These are the activations of a small neural network, seen along a few directions. Each row is one input.
Each table varies a few parts of the input and shows all the possible inputs, shuffled.
Descriptions start from the smaller parts, as in this example, which fits no table here: one of 4 places along a line, together with either a single point or one of 9 places around a ring or (one of 2 separate values, together with one of 5 places around a ring).
Shared parts are said once, and a part with two or three values counts as separate values.
In the rows, zero is written as 128.

Other details of the inputs vary at random and push rows far along three fixed directions, the same in every table; ignore that.

Rows:
R1: [153 126 162  65  83 133 193 122 124 129 146 140  88]
R2: [ 52 134  91 169 122 117 150 141 128  94  98 142 165]
R3: [171 172  89 196  88 123 161 123 104 165  77 135 137]
R4: [107 138 111 158  89 147 154 117 128 140  98 142 113]
R5: [172 118 154  81 155 145 118 148 127 124 156 111 136]
R6: [169 123 165  92 147 130 105 131 130 111 131 104 123]
R7: [160 119 152  96 158 126 134 139 122 110 155 108 153]
R8: [163 120 151  67 177 130  91 114 152 130 190 132 114]
R9: [190 127 116  94  87 136 184 128 115 151 130 133  84]
R10: [202 133 112 107  88 145 190 141 114 163 138 123 109]
R11: [ 65 111 146  67  94 143 149 129 139 115 149 151  83]
R12: [ 80  94 120  84  91 153 152 115 133 106 167 151  95]
R13: [131 111 147  83 169 138 103 144 137  99 155 119 126]
R14: [ 19 117  96 160 134 127  93 110 125 101 133 151 142]
R15: [147 130 134 200 157  83  77 139 151 152 100 129 172]
R16: [ 64 109 110 105 114 139 172 136 128 112 138 151 137]
R17: [128 138 124 157 159 126  93 150 127 101 104 109 172]
R18: [ 89 148 113 154  79 129 147 113 116 144 116 144 113]
R19: [ 56  97 136  86 116 139 143 117 134  82 156 151 127]
R20: [153 132 145 105 158 129  87 105 143 128 153 131 134]
R21: [177 111 136  90 158 130 117 135 122 117 162 107 116]
R22: [137 149 107 191 171 125  95 140 125 127  93 101 159]
R23: [140 109 147  84 163 140  89 115 129 113 196 131 117]
R24: [114 133 138 148 161 100 106 129 119  96  93  98 164]
R25: [174 122 146 112 166 150 112 132 130 136 158 104 130]
R26: [ 61  52 143 109 113 123 121 136 144 113 168 160 111]
R27: [186 120 131 110 167 125 117 142 118 131 147  92 133]
R28: [ 77 139  80 167 109 131 138 123 121 133 121 158 134]
R29: [ 23 119 110 159 115 133 100 101 125 107 130 146 138]
R30: [147 155 108 163  84 114 169 135 115 149  82 108 113]
R31: [197 151 153  98  79 136 178 139 119 157 107 125  94]
R32: [142 132 130 154 168 138  92 133 128 117 131 106 147]
R33: [ 59 145  88 155 108 129 128 111 142 136 110 164 137]
R34: [154 126 170 107 148 136 101 121 132 124 150 101 103]
R35: [144 131 123 151 145 110 104 126 116 117  98  92 138]
R36: [137 122 121 145 154 125 100 137 120 106 135  98 154]
R37: [ 40  98 118 117 106 140 119 111 134  93 143 134 120]
R38: [153 136 141  85  82 135 172 112 119 163 158 147  64]
R39: [154  88 163 142 151 119 100 145 140 142 141 132 120]
R40: [168 175 110 185  87 123 173 135 119 172  64 116 107]
R41: [140 170  78 174 107 123 159 129 137 175  94 145 150]
R42: [147 144 124 141 170 124  87 121 142 138 138 117 169]
R43: [ 61 120 144  78 123 131 110 101 153 124 173 153  96]
R44: [ 47  96 122  95 125 158 125 113 142 105 166 162  92]
R45: [139 127 140 101 165 133  86 113 151 122 173 133 137]
R46: [168 124 165  98 145 117 129 122 121 105 131 106 135]
R47: [150 167 105 154 102 118 148 111 134 163  91 145 122]
R48: [139 121 130  88  90 155 176 114 131 152 140 152  65]
R49: [ 20  82 122 178 127 108  87 131 141 118 145 163 145]
R50: [140 113 134  67  95 146 196 131 128 119 164 157 106]
R51: [169 144 167 103 149 118  94 105 144 139 148 111 122]
R52: [ 73 143  90 172  86 139 152 141 124 119  72 147 151]
R53: [163 158  96 150 101 133 176 162 116 160  80 131 141]
R54: [120 144  90 157  93 140 161 125 114 160 125 150 138]
R55: [156 123 150 103 162 114 126 131 119 101 129 113 139]
R56: [144 147  94 156 106 147 173 140 125 168 105 133 123]
R57: [128 103 150 174 156  94  83 167 132 123  93 122 167]
R58: [176 146 132 143 161 115 102 150 117 120  88  98 150]
R59: [166 133 134  86  82 140 183 133 123 150 110 147  85]
R60: [139 128 136 148 161 138  91 124 128 115 125 105 138]
R61: [187 130 135 107 166 125 112 128 115 148 164 114 125]
R62: [ 58 127 136 126 121 109 135 129 128  98 113 122 137]
R63: [160 151 110 140  88 126 164 111 111 167 107 143 100]
R64: [ 98 129 137 160 147 110  79 127 123  96 112  81 154]
R65: [150 106 156 180 157  79 110 159 122 123  91 114 175]
R66: [156 161 133 171 162 108  76 109 135 133  97 106 165]
Each input here is: one of 6 places along a line, together with either a single point or (one of 2 separate values, together with one of 5 places along a line).
Q: The inputs of R66 and R6 match in every part but the place on the line of 6. If R42 is changed in the same way as R66 into R6, which row does it become?
A: R5
Q: The inputs of R23 and R32 match in every part but the place on the line of 6. If R49 is changed in the same way as R23 into R32, which row does it become?
A: R39
Q: Which other rows does R30 become when the choice among 2 separate values takes its other values? List them by row number.
A: R64
Q: Which other rows does R21 become when the place on the line of 6 takes its other values? List them by row number.
A: R2, R8, R13, R22, R28
Q: Which other rows does R12 become when the choice among 2 separate values takes its other values? List them by row number.
A: R9

Rows:
R67: [ 58  91 126  84 124 170 119 114 151 122 193 166  96]
R68: [194 158  96 157  72 147 195 124 114 187 115 147 110]
R69: [ 77 116 123 165 126 111 121 140 125 113  89 126 132]
R70: [214 124 167  94 161 100 132 137 116 130 137 114 136]
R71: [152 139 151 133 186 109  57 119 127 124 126  91 126]
R72: [151 135 153 105 196 103  66 111 132 114 162 106 149]
R73: [193 113 151 113 142 134 131 154 130 145 143 111 122]
R74: [216 150 153  96 135 128 144 111 132 155 153 127 121]
R75: [208 125 179 106 142 112 116 133 116 128 134  86 118]
R76: [ 98 149 102 174 113 121 128 133 138 129  81 146 164]
R77: [ 74 103 150  67 104 162 131 103 148 123 179 159  70]
R78: [136 122 161 139 181 114  50 126 134  97 119  90 143]
R79: [ 57  97 135  71 107 144 136 105 146 102 178 173 120]
R80: [121 101 140 134 185 133  57 136 137 101 147 111 151]
R81: [ 94 120  91 193 122 119 139 157 119 132  82 137 153]
R82: [223 159 140  81 123 146 167 129 103 127 115  82  95]
R83: [ 56 126  84 214 129 122  96 132 122 106  96 130 180]
R84: [179 168 103 126  91 124 181 127 131 183 105 157 108]
R85: [ 50 140 107 194 125 104 114 138 134 104  86 125 196]
R86: [183 152 123 141  64 129 182 123 114 157  99 136  98]
R87: [112 131 119 151 125 107 147 146 134 128  90 145 149]
R88: [116 174  82 145 112 137 174 135 116 113  77 117 159]
R89: [132 114 171 131 178 112  62 142 131 102 119  81 146]
R90: [ 60 131 122 171 139 112 103 147 143 107  96 129 181]
R91: [ 59  87 145  87  99 130 149 119 124 103 158 152  89]
R92: [147 136  98 175  81 129 181 148 115 155  97 131 141]
R93: [105 123 128  88  98 134 143  98 125 140 159 146  78]
R94: [201 147 160 107 174 125  97 122 141 141 140 112 139]
R95: [106 149 117 170 104 128 129 108 124 136 104 124 128]
R96: [139  91 147 127 182 111  91 142 119 101 156 105 144]
R97: [163 153  81 160  88 128 175 123 115 179 114 144 112]
R98: [ 76 109 100  62 101 182 177 129 121 101 176 147  93]
R99: [ 73  91 117  64 117 160 135 114 146 137 198 172  75]
Q: What is each input in this table made of?
A: one of 3 separate values, together with either a single point or (one of 2 separate values, together with one of 5 places along a line)
Q: The inputs of R97 and R93 match in every part but the choice among 3 separate values. If R83 is changed in the same way as R97 into R93, which row does it become?
A: R86
Q: Which other rows does R77 become when the choice among 3 separate values takes its other values? List them by row number.
A: R67, R94
Q: Which other rows agree with R90 in the choice among 3 separate values? List them by row number.
A: R70, R72, R74, R76, R79, R84, R85, R87, R88, R94

Rows:
R100: [150 116 136  49 104 144 187 125 119 106 163 138 104]
R101: [178 117 166 117 182  99  85 136 137 132 132 118 138]
R102: [138 126 136 114 210 127  54 110 123 111 186 101 155]
R103: [151 106 145  81 100 141 146 117 155 163 170 177  90]
R104: [ 71 103  98 187 102 135 145 162 126 129  99 145 142]
R105: [111 170 112 186 164 113 103 141 127 103  73  88 199]
R106: [ 66  92 117  95 149 170 122 137 130  90 168 130 122]
R107: [144 133 147 162 148  95 111 153 132 125  90 107 171]
R108: [ 46  79 142 109 119 116 133 135 131  82 147 153 143]
R109: [242 162 167 114 131 113 142 131 115 152 100  80 113]
R110: [103 136 125 178 173 109  55 106 119 118 135  94 148]
R111: [ 76 149 104 162 104 122 131 122 129 130  86 137 121]
R112: [231 157 140  91 167 123 125 135 122 148 128 106 125]
R113: [139 150 110 150  59 119 196 129 100 131  74 127 114]
R114: [ 74 106 111 141  99 152 140 138 123 117 121 127 100]
R115: [ 86  70 146  77 141 131 106 104 148 128 219 163 102]
R116: [111 169  95 183  68 137 145 109 129 166  79 152 116]
R117: [186 164 105 107  83 157 178 114 139 173 132 158 103]
Q: The inputs of R110 and R102 match in every part but one. If R116 is changed in the same way as R110 into R102, which row does it become?
A: R117
Q: What is each input in this table made of?
A: one of 3 separate values, together with either a single point or one of 5 places along a line
Q: Which other rows agree with R101 in the choice among 3 separate values? List them by row number.
A: R103, R104, R107, R108, R115
